[133 109 190 151 176 131 141] = fus
[121 186 143 146  71 152  99] = vela
[144  72 171 132 114 178 161] = kogev
[170 132 161 152 177 146 162] = vosi
[128 129 161 148 119 129 152] = tuge
[155  45 139 150 139 164 169] = tutut
[131 116 161 144 119 130 149] = vob
[149  46 152 144 124 184 172] = zut
[128 127 128 128 129 132 127] = lak
[139 102 156 131 121 159 155] = bip
find: [129 152] | tuge
miss tuge: [148 119 129 129 161 152] | [128]
find: [121 159] | bip
find: [171 132] | kogev

[160 108 104 129 136 158 107 120 150 160  98 163 117  91  96 112 158 142
 161 145 117 131 117 108  97  98 113 135 102 111 100  94 161 118  98 101
  95 161 120 138 101 106 117 104 110 161  97 117 103  93 160  95 140 164] : Vuvis
[133 107 117 130 133 132 110 124 133 131 124 129 122 117 115 109 130 134
 134 135 120 130 120 108 108 116 120 121 112 127 128 126 130 129 127 128
 127 129 129 127 128 129 129 127 127 130 128 127 129 127 129 128 127 129] : bip
[128 115 128 132 132 119 113 132 130 120 122 124 131 122 118 114 119 131
 121 131 131 132 131 114 121 127 130 112 126 113 127 118 125 131 126 117
 123 120 131 113 127 128 131 116 113 122 122 112 128 120 121 121 112 124] : Mep
[ 68 169 174 128 112  72 167 143  82  66 184  61 148 196 200 162  68 102
  69  99 151 122 148 168 187 184 159 124 178 164 183 199  61 149 188 178
 196  68 148 114 181 172 152 175 162  68 187 152 172 193  64 192 111  64] : lak
[127 125 127 128 128 126 125 128 128 126 127 126 128 127 127 125 126 128
 127 128 128 128 128 125 126 127 128 125 127 125 128 127 126 128 128 125
 128 126 128 126 127 127 128 125 125 126 126 125 127 126 126 126 125 127] : tuge
[129 106 124 132 133 120 106 130 133 122 121 125 129 118 112 106 120 133
 123 133 128 133 128 106 113 122 127 108 120 106 123 113 124 129 122 107
 118 119 130 111 121 122 129 107 106 119 114 128 122 113 122 113 110 126] : kogev
[127 125 127 128 128 126 125 128 128 126 127 126 128 127 127 125 126 128
 127 170 128 128 128 125 126 127 128 125 127 125 128 127 126 128 128 125
 128 126 128 126 127 127 128 125 125 126 126 125 127 126 126 126 125 127] : vela
[128 115 128 131 131 119 112 132 131 121 119 126 131 119 115 114 120 130
 121 130 131 132 132 114 121 125 130 111 126 112 125 115 127 131 123 117
 120 121 130 111 126 128 130 115 112 124 122 111 128 119 122 120 112 125] : tutut
[128 105 128 135 136 116 105 134 133 117 123 122 133 121 114 104 115 135
 118 134 132 136 132 105 116 127 131 103 124 104 127 115 122 133 126 109
 122 114 134 107 125 126 133 107 104 115 117 103 126 115 118 116 104 123] : fus
[133 107 117 130 133 132 110 124 133 131 124 129 122 117 115 109 130 134
 134 135 120 130 120 108 108 116 120 121 112 111 118 116 127 122 118 106
 117 127 127 125 113 114 124 107 111 123 108 114 113 109 131 109 122 133] : vosi
len: [127 125 127 128 128 126 125 128 128 126 127 126 128 127 127 125 126 128
 127 128 128 128 128 125 126 127 128 125 127 125 128 127 126 128 128 125
 128 126 128 126 127 127 128 125 125 126 126 125 127 126 126 126 125 127] | 54
find: [133 107 117 130 133 132 110 124 133 131 124 129 122 117 115 109 130 134
 134 135 120 130 120 108 108 116 120 121 112 127 128 126 130 129 127 128
 127 129 129 127 128 129 129 127 127 130 128 127 129 127 129 128 127 129] | bip
find: [122 111 128 119 122 120 112] | tutut
miss kogev: [106 120 130 119 124 106 130 129 120 122 113 133 122 110 106 106 129 121
 120 113 122 129 107 132 123 121 133 128 112 128 118 122 133 128 108 119
 118 122 106 122 133 107 124 113 123 106 113 133 126 125 111 114 129] | [127]
find: [160 108 104 129 136 158 107 120 150 160  98 163 117  91  96 112 158 142
 161 145 117 131 117 108  97  98 113 135 102 111 100  94 161 118  98 101
  95 161 120 138 101 106 117 104 110 161  97 117 103  93 160  95 140 164] | Vuvis

[ 96 178  95 164 134 136 142 110 158] = vob
[122 155 106 163 107 101 153 138 137] = tuge
[ 61 169  99 161 119 163 150 118 175] = vosi
[103 155  90 119 161 146 145 125 148] = fus
[161 147 118 145  72  75 165 127 117] = kogev
len: [ 61 169  99 161 119 163 150 118] | 8
len: [122 155 106 163] | 4
find: [161 119] | vosi

[124 191 155 178 111 145  89 185 163  66  59] -> vosi
[145 193 202 154 180  86 194 126 145 184 120] -> kogev
[ 86 198 139  94  65  76 144 176 192  96 181] -> bip
len: [124 191 155 178 111 145  89 185 163  66] | 10
len: [145 193 202 154 180  86 194 126 145 184 120] | 11

[202 105 125 153 135 131  84 122 127 142 115 126 153 137 202 104 125] = vosi
[194 150 138 137 141  74 127 144 110  95 150 140 102 119 122 105 134] = tuge
[122 143 125 126 153 137 202 154 125 153 135 131  84 122 127 142 115] = vob
find: [122 143 125 126 153 137 202 154 125 153 135 131  84 122 127 142 115] | vob
miss tuge: [105 110 122 150 150 194 141 144 140  95 102  74 134 137 127 138] | [119]
len: [194 150 138 137 141  74 127 144 110  95 150 140 102 119 122 105 134] | 17
len: [202 105 125 153 135 131  84 122 127 142 115 126 153 137 202 104 125] | 17
at: [127 142 115 126 153 137 202 104 125] | vosi, 8
find: [202 154 125 153 135 131  84 122 127 142 115] | vob
miss vob: [122 125 142 137 153 202 127  84 143 126 125 154 153 122 115 135] | [131]

[141 104  75  76  78 165 126 107  89 139 111 155 108 119 140  80 109 146
 111 145 102 166 107 104  95 148 146 137 124 173 106 123 143 122 136 133
 134  95 155 158 163 108 119 102 152 121 102 123 116 121 146 151 136 134
 136 145 146 131 119 137 155 137 158] = tuge
[198 143  89 129  89  83  90 101  91 135  85 103 106 115 172  96 111  85
 114 169 111 162  90  87 103  94 112 152  90 102  86 104 184 101 136 186
 178  86  81  96 119 153 191 100 177 112  97 122 125  82 133 131  96  94
 176 171 181 143 128 193 165 193  77] = zut
[137 149  96 132  90  99  67  86 104 135  75 112  94  77 109 108  91  76
  82 120 135 176  80  85 123  87 108 116  66 136  78  68 120  70 130 126
 121  91  78 107 140 145 132 102 150  75 103  82  84  70 137 141  73  71
 115 107 112 126  86 123 157 126  79] = lak
find: [ 80  85 123  87 108] | lak
len: [137 149  96 132  90  99  67  86 104 135  75 112  94  77 109 108  91  76
  82 120 135 176  80  85 123  87 108 116  66 136  78  68 120  70 130 126
 121  91  78 107 140 145 132] | 43

